A small network was trained on invented records. Each row is its activation on one of them, seen along a few directions.
After each row come some of the record's fields: U, S, E, D, K.
The largest differences between rows may come from other fields.
Strong random noise was added to every row along 20 fixed directions; ignore it. To show where, here is one row again and again, with new noise each time:
[-215  164 -100 -190 -352 -316   30 -196   97  259 -187  387  354   83
  306  199  201 -464  147  -11 -200 -159  237  353  -90   46  199   73
  175 -186  178  151 -223 -514  -66  290   12 -114]
[ 180  157  546  177  -47  388  -90  518 -255  410  173  512  -41 -131
  308 -434 -482   45  233  303   93   30 -103   63  206  255  152  -48
 -269 -185  -95 -195 -273 -125  214  -16  139  -10]
[ 188  213  121  179 -238 -242 -179  291  303  153   74  280  -78  219
  -81   34  112  175   97    9  -73 -135  120 -439   84  -56   36  295
  257  239 -305  203 -140 -188 -390  454 -230  -52]
[ 266    7   70    6    5    7  224  -35 -121   95   81  -72  266   -4
  306  244  -14  -18   55  193  -33   21 -118  142  -97   59  -16  -30
 -135  108 -120   21 -106 -422  222 -350  159  -71]
[  34 -312  104  542  308  102  130 -206   85 -238  -88  -83  -97   82
 -340  128  388  276  327   47  238 -313   74 -136  369 -136  171   73
   46  465  209  -70   41  252 -141 -134  176 -110]
[-143  186  445   55 -283 -174 -422  141  309   80   76  295  392   -8
   17  -74   24 -523  104   80  156  -51   18  -10  -11  -84  -73 -134
 -162 -239  104  -15  -28 -381  104  377   19   40]
[ 135   66 -240 -358   80  266  227 -190 -159  143  -40  156  291  -76
   99 -139 -128   66  -93 -182  117   49 -369   26  -72 -144  -21 -238
  193  271 -105  267   20  125  112 -266 -156 -155]
[ 609  102   91  251  -17 -376  171  391   71 -133  124 -206 -311  228
  174   89  168  371 -119  143   18  148  -66   31  120  -38 -123  241
 -159  152 -204  131  -54 -141 -306 -103   40  135]
[-139  220  -91 -128   -2  211  251    3  215  242  580   71  156 -434
 -301 -142 -140  449  -95  -26 -344 -102  121 -593 -155 -166  209  145
  405 -154 -350  230 -435  395  352  435 -385 -118]
[ 126  467  445   99 -225  -16  253  108 -106 -211   63  -75   -5   34
  457 -278  374  -57   53  118 -244  -76 -120  422   72   85 -178  -21
   33  -75 -184   69  -29   24  289   61  149  -61]
[  95  220  197 -103   52  100  139  473 -601  387  -37   78  -50   62
  200 -529  224  -44 -206    9  169   10 -137  -96 -337   77 -225  289
   -6  -57 -149  269  202   83   47  -35 -324  397]
[ 129  -75  -27 -249  584  273  123  152   11   13 -273 -413   13   85
  -29   23 -410   71 -371 -132  190 -102 -413  -29 -324   15   51  116
  415  431  -38 -126  385  249  101 -197  -97 -155]
[-118 -270   21  381 -138 -141  163 -316  140  122  156  -88  -52  158
 -253  172  240 -133 -136   -1   12    8 -247  195   23   75 -265  -93
  -77  459   27  214 -169 -107 -191 -101  -75  279]
[ 143 -164  257  207 -100  173 -416   29  114  130  189  343 -277  196
 -205 -528 -537  231  342  106  342  -27  173 -513  259   20  240  -26
  -94  225  -73 -120  -59   90 -338  176  165 -165]
[ 167   68  324 -138   77 -130 -284  310  -17  196 -140   31 -269  257
   23 -292  -91 -379  -75   30  554  295 -111 -211 -330  -17   17  117
 -210   36  267  -81  318 -331  208  109  164  113]
[-127  240  -67 -220  320  122  -55  163  253   15 -228 -136  381  -11
 -145 -117  345 -124  116 -146  106 -252 -148 -290 -309 -307   -1  126
  305  -63  195  205  407  206  -85  102 -259 -140]
[ 137   73   69  543  -60  305   97 -252  280  198  283 -164  558   86
 -157  107  623  -19  242   97 -229  -86 -593 -404 -271    1 -203   10
 -168  138  131  546  -66 -275 -226 -408  236  258]
[  58  -65   27  -74   43  -84  306  -13   25  317  224   47   25   -6
 -216 -265  451   12 -146  152  580  -79 -116 -108   85   17   13   38
  407  562   -2   97 -318 -185  -95 -152 -277   60]
[-310 -379   25   88  -38   89  -71 -262 -182  -28 -420   -7  116  410
  185  -65 -421 -253  315   34   52 -411  251  506   94   87 -198 -177
 -207  317  -78    3  472  154 -453 -172 -142 -191]
[ 394  552  -63 -478 -180   -2 -202  328 -125  132   89  407  343  -12
  367 -359  -22  142  159 -155  -77  118 -255 -284  -48 -241 -135  -45
  121 -157 -369  217   45 -169 -119  -29 -235 -127]
[-209 -206  113  -19  258  -79   99 -301  698  -45  298 -244  335  -53
 -335    6 -131 -202  -67   78  395 -162 -221  239  205  -90  147 -234
  257  302  359 -358 -231  -68   94 -143   49 -201]
[  27   26  290 -113 -268    2 -283    7   83 -259 -196  135   32  114
  253  379 -142 -229 -227    0  -44   29   -2  196  139  250  -24  -85
  109  163 -248   49   59 -343  285  238   79  -80]

[ 110 -159 -236 -134  -90 -113 -430 -443  -40   80  183  117  728 -167
 -145   58 -283 -142 -281 -210   24  -61 -174 -403 -174  -66  183 -102
  313    6  -41 -131 -282 -376 -258  -48  279  120]
(U u3; S s2; E e2; D d2; K k2)
[-102 -277  160  127 -228  440 -395 -353  248  228   77  -45  188   -3
 -223    3 -226 -268  -48  262  198  -35 -209 -378 -181  425  -14 -327
  171  387  -98   56 -186 -412 -257 -151  233  -46]
(U u1; S s2; E e2; D d1; K k2)
[ 132  102 -174 -377 -180 -453 -306 -102  -38  -24 -314  140  274  227
  450  397 -393 -357  138 -128 -181   21  161  254 -142  -49    1  -35
   54   22 -155 -338  109 -683 -111  -15  145 -312]
(U u4; S s2; E e2; D d1; K k2)
[ 185 -228 -186  126 -258  -26  -81 -279 -175  157   -4   52  354  127
 -101  -36   48    5 -175   35  192 -173  -80 -278  -86   32 -120  -70
  263  538 -376  280 -123 -217 -690 -123  -21   83]
(U u2; S s1; E e2; D d2; K k1)
[  53  -89   -5 -351   23  173   20  114  -90  513  179  374 -152  -36
  -34 -124 -521  -84 -110   13  404  315 -328   17   92  178  -18 -215
   19  417 -106 -136 -261 -320  250 -259 -207  -12]
(U u2; S s1; E e2; D d1; K k2)
[  96 -159  -46  119  249 -313 -205  193  -77 -430  121  -14  -39 -505
 -386  122  354  167 -353 -177  237  181 -174  209  413 -334 -210 -224
 -112 -234  139 -194 -179  346  -72    9 -194  416]
(U u1; S s1; E e2; D d1; K k2)
[-158  189   34  104   73  342   32 -195  166  202  -85 -135   38  176
  -38 -354 -360 -183  135 -132 -277  -40 -406 -148 -541  -83    1  -68
   67   55  105   54  289  301  -11  162  280 -226]
(U u4; S s2; E e4; D d2; K k1)
[ 151  300  250   76 -121  178 -351  370  476   13  250   46 -287  -93
 -268 -620  215  115  355  165  212  186 -305 -381   67 -185 -286 -324
 -115    7  -61  221   55  219 -419  133 -157 -134]
(U u1; S s2; E e4; D d1; K k1)
[ -39   33  -97 -165 -131 -272  209 -235  -97  204  338  -75  345  257
   55  346  221 -112   17  -66  -59  108  -91 -206 -138  -60 -356  132
  -95  342 -308  -52    2 -639  484 -398 -252  162]
(U u3; S s1; E e2; D d2; K k2)
[ 120  -56 -163  -55   45 -138 -209  -58  -25 -181 -190 -124  136  172
   41  -55 -422  -37 -339 -328 -129   51  -79  -20 -229 -127   48   99
 -121 -315  146  154  313  265 -304  148  109  223]
(U u2; S s2; E e4; D d2; K k2)
[ 116 -223 -407   38   66   -1   18   95   35 -433 -454  124 -647 -181
  -97  740  456  397  113  101 -106  137  300   94  362    4  251    5
  152  136  -20  151  -53   57 -208  246  125 -329]
(U u2; S s1; E e4; D d2; K k1)
[-287 -269 -118  -18  -29  282  146 -159   83  321  231 -127 -147   75
  -29  -44   57   88  457  410  -47 -103  336  -24   10  386  188  103
  -69   24  107   29 -172 -240 -151 -334   12  -99]
(U u3; S s2; E e4; D d2; K k1)
[ 438 -265   -8  399  -76 -344   28 -145   32 -207  352 -262 -115 -153
 -397  223  455  297 -401  100  303  203   13 -473   84  -69  -41   60
  -49  227  -55  152 -387 -133 -143  -41  154  408]
(U u2; S s2; E e4; D d1; K k2)
[-621   29  188 -120   39 -194  -68  227  539  196  190 -246  354   60
  -49  -70  252 -461   59  256  -27 -372   89  398   12  241 -151  156
  207 -303  260 -318  -30 -296 -194   14 -372  114]
(U u3; S s2; E e2; D d2; K k1)
[ -25 -103   17  175  -18 -553  -66  -29   62   94   -7  -92  -22 -291
 -338   56  377 -241  -60  161  286 -104  364 -120 -178 -242   87   16
  107   -2  161 -164 -301 -164 -261  375  -18   41]
(U u3; S s1; E e4; D d2; K k2)
[  20  249   19 -253  -82 -303 -335  -66  159 -270 -135   32  190   86
  215  229  435 -225  386  -57  -84  -63  121   22   79 -120   24   28
  165  -93   76 -257  119 -499   44  -16  150 -238]
(U u1; S s2; E e2; D d1; K k1)
[-117  176  -56 -492  -49 -114 -472  -95  -41   -1  265  -59  319  184
   77 -416  390  -47  108 -113    2  -81  123 -643 -253  157  121  485
  315 -488  184  -97  165 -408  -99  -99    4  285]
(U u2; S s2; E e4; D d1; K k2)
[ 126  -64 -151  -89  172  105 -100  -45 -456  118 -225  241  362  293
  252   35 -227   52 -110 -375 -104  -91 -264   -5   17   96   20  258
   19   21   61  -16  234  -66  -60 -370  -40  307]
(U u1; S s2; E e4; D d1; K k2)
[-495 -148  246  515  109   25  184   26  291  173  251 -293  -48  238
 -157 -129 -249  -70  -46   85 -369 -293  144  222  -36  290  125  425
  -79 -281  284 -261  -59  270  -40  183   87  312]
(U u2; S s2; E e2; D d2; K k1)
[ -33 -255  104  103 -283   32  -39 -456 -233 -235  112 -242  297  221
  138   81  154  -26   44  167    0 -247  355  -45   98  281  -62   65
  -85  178 -241  182   89 -268  -37 -279  175   99]
(U u3; S s1; E e2; D d2; K k2)
[ 283  237  342  244 -354   11  145   72 -279  -37  447 -272   62   28
  406 -248 -136  144 -288  192 -417   58 -133  124 -135  332 -223   72
  -87  -78 -542   33 -249 -131   55 -114  286  263]
(U u2; S s2; E e2; D d2; K k1)
[ -39 -168 -276   20  -75 -491 -212 -316 -535 -164  -39  273 -300  -40
   24  496  -20  163 -175 -449 -508  151  334  -21   71    9  243  362
  110 -161  -41 -330 -250 -170  251  304  232  290]
(U u1; S s2; E e4; D d1; K k2)
[ 218  225  289 -140  193  212 -377  673   63 -269  -77   62  -49 -242
  -27  491  -31  337 -358  -33 -115   -8  -96 -488  147  146   38  271
  408   32 -475  -71   38  -44  389  299 -292   15]
(U u1; S s1; E e4; D d1; K k2)
[-133   31  -94 -532 -155  287   18  -22  167  -29 -106   -1  -22  181
  104 -189  -62   94 -179   37  175 -126   92 -141   72  289   -4  -23
  439  195 -243  303  181   90  -73   -1 -452 -203]
(U u3; S s2; E e4; D d2; K k2)
[ -38  164   55 -353 -139  201 -160  316  -29   17  -94  232  221 -108
  -91 -353   82 -130 -640 -152  414   77 -157 -146   35   79  -19  -20
  316  -89  -64  462   71  265  -37  298 -361  313]
(U u2; S s1; E e2; D d2; K k1)
[  56  276  -23 -214    9 -121 -385  151  174 -385  -49  398   -5  102
  -64  -60  171  105  227 -435  160  243  -46 -205  455 -425   -6  -71
 -243 -280  232   17  304  203  250  108  -96   11]
(U u1; S s1; E e4; D d1; K k2)
[  19 -249 -156  113   71    8  169  -96  191  420 -111 -170   66  179
 -120  161 -159 -131 -158  138  113 -120 -230   20 -268  195  -92   -4
  194  508  -11   98  -84 -247 -458 -235 -181    9]
(U u1; S s2; E e2; D d1; K k2)
[-316  -42   78  186   80   89  540 -136  300  172 -222 -358  146  159
   81  -54  345 -393  226  348  180 -338   23  503 -152   98 -103 -134
   -7  191  308   95  130   30 -132 -224  -42 -217]
(U u2; S s2; E e2; D d1; K k1)

Here are new rows. What are their fields?
[ 266 -347 -145 -204  306  162 -257 -183 -173  -95   42  -71  145 -481
 -316 -113 -389  128 -534  -89  472   39 -122 -280  -60  -76  424 -143
  346   29  128  -87 -221  214  -63   15  252   25]
(U u1; S s1; E e2; D d1; K k2)
[ -96  -37 -180 -362 -205 -170  195 -318 -154  637  283  107  167  -67
   92 -103  -89 -450 -374   -9   62  272 -122   43 -548  196  177  101
   21 -229  317  138 -397 -568  324  -76   89  317]
(U u1; S s2; E e2; D d1; K k2)
[ 187   -9  -14  224  -31 -470  437 -281  301  -72  412   16    0  178
 -109 -167  183   36  -25  -73  355  191    1  176  302 -320  234   18
 -250   54  460 -109 -308  -39  236  -73  348   72]
(U u2; S s2; E e4; D d2; K k1)
[  34   55 -372 -446    2  130   86 -175 -111  205  -48   97  499 -129
  -20 -381   97  -45 -560 -198  232  -70 -150 -197 -243   25  296   89
  559 -186  227  443 -152  161 -277   35 -114  229]
(U u1; S s2; E e4; D d1; K k2)
[-186  -99   93  100  116  242   -1  119  440 -146  -25 -308  -38  261
  -25   -5  185   82  -22  168  -33 -237 -123  142  188  380  -34  160
  223   63  128   52  139   86 -337 -202 -129   81]
(U u1; S s2; E e2; D d1; K k1)
[-336  116  169    4  -37 -163 -178  318   67   71  -87 -422 -327  -24
  -42  166  212 -341  131  286 -258   25  202  -34 -597   60 -402  106
  -81 -115 -243 -151  325 -234    9  321 -150  -64]
(U u2; S s1; E e2; D d2; K k1)
[  81  175 -449 -410 -212 -300   41 -159  396  -32  -32  107  -21  -73
  227  221 -304  137   87  -22 -398   96  420   -3  -85  -99  470   65
  193 -473   61   42 -250 -104 -108  386  108 -418]
(U u3; S s2; E e4; D d2; K k1)
[ 386  389 -156 -213   -1 -258  -13  250  682   66  459 -270 -204 -196
 -294 -261  410  226 -105  145  143  380 -160 -601 -288 -208  202  138
  241 -303  208  249 -333 -150 -221  198  107  -39]
(U u1; S s1; E e2; D d1; K k2)
[ 341  229  265   -5  277  306   88  690   96  164  -66  -85 -269 -242
   48   -4 -111  140 -159  233  136  116 -407   16  -40  156   -2  -31
  170  181 -186  -59 -110   -9   47  -47  -76 -142]
(U u2; S s1; E e2; D d2; K k2)
[ -35  244  501  -21 -491   98  -49 -353 -109  -45  224  -26 -344  -38
  244 -211  160 -244  413  346  -64  171  315 -301 -348  146    2 -192
 -197    2 -229  -23  -65 -437  774  235  468 -402]
(U u1; S s2; E e4; D d1; K k2)
[ 393 -178   77  355  -98  317  199 -221 -251 -253  230  -71  -85 -157
  219  195   79  453  247  324 -108   76    7  -16  346  206   78 -205
 -254  178 -262    8 -294 -105  135 -471  498 -138]
(U u2; S s2; E e4; D d1; K k1)
[ -57  314  215  237   72 -103  -72  196  356 -311  -89  260  234  187
   62  138  339   45   90 -293 -210 -180 -155  130  505 -110  115  223
   91 -225  285 -127   98  136  169  194   26  112]
(U u3; S s2; E e2; D d2; K k1)
[ 335  150 -411  -23  139    0  -77 -126  263  -72  -70   36 -153  129
  -36  167  431  365  381 -129 -215  170 -270 -403   20  -97  283  213
  221   23  281   42  -89 -238 -362 -247  407 -185]
(U u1; S s1; E e4; D d1; K k2)
[ 154  329  418  622    0  -16 -371  258  169  -99  -60  310  143 -182
 -172  -12 -100   -6  187 -231 -362 -124 -562  -34  148 -357 -348 -302
  -61   76 -191 -215  -54  306 -207  364    8  -43]
(U u1; S s2; E e4; D d1; K k2)
